Q:
[[152 107 135 113]
 [152 107 151 108]]
A: 151

Q: [126 129 154 112 132 113 129]
A: 113

Q: [120 119 125 105]
A: 125

Q: [103 131 149 108 127 122]
A: 127

Q: [153 130 100 149 126]
A: 149

Q:
[[126 158 118 141 138]
 [125 155 118 144 138]]
A: 144
---
Input:
[[118 148 144 120 121 131 127]
 [126 153 127 133 133 126 122]
 [122 127 129 142 140 107 121]]
Output: 133, 153

Input: [129 128 135 129 104]
Output: 135, 135

Input: [155 131 145 130 128]
Output: 145, 155

Input:
[[105 108 106 132 129]
 [112 137 150 132 106]
 [126 150 154 101 155]]
Output: 150, 155

Input: [120 116 136 145 156]
Output: 136, 156

Input: [102 133 145 130 151 120 129]
Output: 130, 151

Input: [100 133 131 119 117 137 130]
Output: 119, 137

Input: [144 129 132 157 102]
Output: 132, 157
---
[106 147 139 111 127] value 127
[115 102 144 112 139 104] value 104
[144 133 117 148 102 150] value 150
[130 100 133 123 122] value 122
[125 152 154 116 146] value 146
[136 124 143 100] value 100
[146 114 113 117 105 101 122] value 122
[113  98 109 144 116 134 115] value 115
[126 153 153 128] value 128
[153 145 121 112 131] value 131
---
[[136 121 119 130]
 [153 113 130 127]] result: 121

[120 154 130 130 132 125 142] result: 154

[143 144 149 154 148] result: 144

[140 106 135 139] result: 106

[136 152 125 135] result: 152

[117 102 137 132 139] result: 102

[ 99 113  98 153] result: 113

[153 122 154 119 129 141] result: 122

[116 153 117 125 119] result: 153
---
[[121 113 111 123 106 113 147]
 [135 125 118 144 125 150 129]] value 150, 147

[[108 139 110 125 111]
 [132 145 151 148 131]] value 151, 148

[117 157 129 131 136 116] value 157, 136

[[109 108 122  98 109]
 [138 139 123 134 128]] value 139, 138

[129 127 104 139 111] value 139, 129

[[149 157 124 132 128 135]
 [139 145 126 130 128 140]
 [134 131 133 128 155 129]] value 157, 155

[[157 138 128 141]
 [151 127 129 149]
 [148 123 119 111]] value 157, 151

[[131 144 146 127 151 130]
 [109 124 110 141 126 142]] value 151, 146
---
[[104 109 109 152 147]
 [103 105 112 152 149]
 [132 154 149 135 133]] ==> 133

[[149 146 129 126 149 118 109]
 [128 122 114 114 131 135 123]
 [126 114 143 142 120 130 126]] ==> 126

[[125 126 134 132 132 119]
 [153 151 139 119 153 121]
 [123 123 124 130 121 131]] ==> 131

[[145 126 102 145 128]
 [125 122 127 125 135]
 [114 130 151 114 128]] ==> 128

[[119 127 138 148 132]
 [137 128 113 136 151]
 [126 152 134 123 141]] ==> 141

[[133 104 124 127 137 136]
 [117 147 120 125 112 105]
 [134 105 124 127 135 136]] ==> 136

[[150 125 116 113 109 113]
 [124 147 148 147 146 113]
 [110 114 119 120 122 132]] ==> 132
---
Q: [[145, 121, 128, 124, 150, 137], [130, 137, 105, 112, 131, 138], [119, 142, 108, 115, 116, 129]]
A: 145, 129
Q: [107, 108, 105, 150, 149]
A: 107, 149
Q: [114, 104, 130, 120]
A: 114, 120
Q: [104, 100, 121, 141, 111, 123, 147]
A: 104, 147
Q: [126, 146, 141, 141, 124, 150, 118]
A: 126, 118
Q: [120, 131, 156, 157]
A: 120, 157
Q: [144, 128, 130, 149]
A: 144, 149
---
145  123  107  144  135
125  109  103  130  153
109  136  154  110  118
result: 103

123  148  146  138  123  150  120 result: 138

145  123  101  116  126  134  128 result: 116

127  104  114  120  146
124  137  141  121  119
118  112  127  119  134
result: 141

125  138  128  115  124
130  153  123  104  131
125  114  128  126  138
result: 123

107  129  143  129  124
100  121  130  132  122
138  115  117  129  130
result: 130

121  104  130  120  138  143  147 result: 120
